These are the activations of a small neural network, seen along a few directions. Each row is one input.
Each table varies a few parts of the input and shows all the possible inputs, shuffled.
A made-up example of a description, with smaller parts first: values(2) and (point or line(9) or (line(6) and ring(8))).
Shared parts are said once, and a part with two or three values counts as separate values.

Other details of the inputs vary at random and push rows far along two fixed directions, the same in every table; ignore that.

Table:
r1: [  2  19  13  24  -7  16  10  -4 -12  23   7]
r2: [ 36   6 -16  14   0   6  20  -2   7 -37  11]
r3: [-23 -22 -18 -11  -9 -29  -7   5 -11  -2 -32]
r4: [-12  19   9   6  17  10   3 -12 -22  50   2]
r5: [-31 -32 -16 -34  -4 -37  -6  -1  -6 -18 -24]
r6: [-23 -29  -6 -23 -12 -28  -9  -4  -4 -11 -21]
r7: [-33  12  11  -9 -12  15 -22 -10  -6  29   1]
r8: [-26   0   0 -19   2 -20  -3   5   5 -12 -43]
r9: [ 1 16 -1 17 -6 14 -8  7 -9 26 19]
r10: [ -5  26  -1  13 -18  24 -15   2  -2  22   7]
r11: [ 9 25 28 26  2 16  2  6  0 25 13]
r12: [-19 -30  -6 -31  -2 -25 -10  -1 -10  -4 -19]
r13: [ 23   5   1   5 -20  22   7   2  32 -41  16]
r14: [ 31  -5 -10   3  -1 -19  22  16  22 -53   0]
r15: [-22  -1   6 -10  11   3 -16 -15  -8  42  12]
r16: [-21   7  13  -2  30  -6  -2  -4  -7  37 -11]
r17: [23 20 22 26 -5 38  6  3 14  4 50]
r18: [ 13 -13 -27  -7   1 -20  -2   1   4  -9  -6]
r19: [-19 -27 -16 -26   6 -34  12   3 -18 -16 -45]
r20: [ 32 -15 -19  -6  -9  -8   2  -4  19 -49  19]
r21: [-11   6   7   3   3   8 -19   6 -24  48  -2]
r22: [  1  -3 -13  -2  -4 -16  19   4  -4 -21 -12]
r23: [-13  11  26   4  18   6  -5   5 -17  39  -7]
r24: [ 25  43   7  32 -19  43  11  -3   8   2  28]
r25: [ 41   2 -23  16  -5   7   0   4  10 -31  21]
r26: [-19 -27  -3 -25  18 -19  -1  -9   5  -2 -19]
r27: [-30  -7  22  -1   4   7  -7  -5  -7  29  -7]
r28: [ 3 -2 23  2  5 21 -3  1 -2 19 15]
r29: [ 37   9  -3  14  13   1  11   7  18 -40  12]
r30: [ 30 -15  -8   1   3   3  10  -1  24 -51  14]
Description of these inputs: ring(5) and line(6).
The inputs of r26 and r27 match in every part but the line(6) part. If r15 is changed in the same way as r26 into r27, which row does it become?
> r6
A walk changes only the line(6) part. It starts at r24 and steps to r1. List the rest of the walk in order.
> r22, r19, r2, r4
Which other rows does r29 become when the ring(5) part takes its other values? List them by row number.
> r2, r20, r25, r30

Table:
r31: [-16   0   3  -1  13  -3  -8  -3 -10  25  -5]
r32: [-13 -17 -21 -15   0 -31  11   4   2 -33 -38]
r33: [ -9   5  13   3   9   8  -9   1 -13  27   4]
r34: [ 34 -17 -28  -5 -11 -24  12   5  21 -61  -5]
r35: [-22   7  21  -4   5  13 -11  -7   1  22   6]
r36: [ 25   8  -8   7  -5   6   3   4  11 -14  15]
r37: [ 40   8  -6  17 -13   7  11   9  17 -27  28]
r38: [ 10   2 -14   2  -9 -10   8   3   8 -20  -5]
r39: [31  9  8 20 -5 19  5  3  9  1 27]
r40: [-9 -1  6 -1 -2 -3 -4  1 -4 15 -7]
r41: [ 29  -3  -9   8 -38  23 -14   3  28 -33  40]
r42: [-26   3  23  -6  14  14 -12  -9  -4  30   5]
r43: [-20  -8  -1 -10  15 -11 -11  -5 -14  18 -17]
r44: [-16  -9  16 -12  13   4  -2  -9   3   9   5]
r45: [14 25 21 21 -6 35  7 -2 15 -2 28]
r46: [ 26  19   9  25 -11  23  12   5   8  -4  17]
r47: [-16 -28 -24 -23  -1 -40  12   8   1 -42 -46]
r48: [ 0 -6 10  1  7  2  2 -3 -5 15  4]
r49: [-47 -20  -5 -28   2 -32  -6  -1 -17  14 -52]
r50: [-47  -9   3 -19  11 -19  -6   1 -24  18 -46]
r51: [ -4   0 -11  -8  -3  -7   0   1  -1  -5 -13]
r52: [-49 -18  -8 -27   6 -34  -6   1 -20  12 -48]
r53: [  1  12  15  12  15  18  -7  -8 -12  35  20]
r54: [ 5 10  5  6 10 15 -7 -1 -4 22 14]
r55: [ -3 -13 -23  -9 -27   0  -9 -10  -9   2  13]
r56: [-17  10  15   2   4   6 -11   1 -15  32  -1]
r57: [-3 11  2  7  2  3 -5  0 -3 17  6]
r58: [-15  22  26   7  -2  28  -7  -7   1  28  15]
r59: [ -5   1  -7   0   2  -7   4   0  -3 -10 -18]
r60: [ 25 -14 -15  -1   2 -14  14   1  13 -33   7]
r61: [-11   8  18   8  15  13  -5  -3 -16  40  15]
r62: [  8   0 -13  -1  -6 -10   4   0   3 -19 -10]
r63: [ 34  -4 -23   2  -9  -7  19   8  21 -55  -4]
r64: [ 14 -24 -20 -11   0 -27  10   7  10 -41 -11]
r65: [ 22  -7  -9  -2   7  -1   7   0   8 -16  11]
r66: [  0  30  21  19  -5  27  -6   1 -12  36  18]
r67: [31  8 10 17  2 18  7  2  4 -2 32]
What is each input in this table made of?
> values(2) or (line(5) and (point or line(6)))
Which other rows does r51 become when the line(5) part takes its other values? List them by row number.
> r36, r54, r63, r65

Table:
r68: [ -4   5  -3   0   5  -7   5  -1  -2   0 -11]
r69: [-3 -3 -1 -2  9 -4  1  0 -5 -2 -4]
r70: [ 26  10  -6  11 -12  13   1   2  13 -15  23]
r71: [ -3   1   0  -2   6  -4   5   1  -1  -2 -10]
r72: [ 26   7  -5  11 -14  10   2   4  10 -12  22]
r73: [-9 -4  1 -6 -3 -1 -2 -1  2 -4 -4]
r74: [ -3   3  -2   2   3  -9   6   1  -3   2 -10]
r75: [ -1  -3   1  -1   5  -5   1   3  -4   0 -11]
r76: [-3 -8  1 -8  9 -5 -3 -4  4  0  2]
r77: [-6 -2 -1 -2 -7 -3 -6  3  0  0 -4]
r78: [-14  23  21  17   2  32 -14  -8 -17  58  23]
r79: [ -3  -1   1  -1   4  -6   6   3  -3   1 -11]
r80: [-6 -5 -7 -5 -2 -1 -3 -4 -1  0 -2]
r81: [ -2 -11   2  -7   7  -8  -2  -1   2   2   1]
r82: [-4 -8  0 -6 -5 -3  0 -2 -2 -1 -2]
r83: [-8  0 -2 -3 -5 -1 -7  1  2 -2 -5]
r84: [-2 -5  0 -1  7 -7  2  2 -6  0 -5]
r85: [-8 -7  1 -5 -6 -4  0  1  1 -3 -5]
r86: [ 32  10   0  16  -2  13   8   4  12 -18  16]
r87: [-6 -5  0 -7 -2  0 -2 -4 -1 -2 -2]
The inputs of r85 and r73 match in every part but one. If r84 is changed in the same way as r85 into r73, which row does it become?
> r69
What is each input in this table made of?
> values(2) and (point or line(4) or ring(5))
Which other rows does r82 become when the values(2) part takes its other values? List them by row number.
> r87
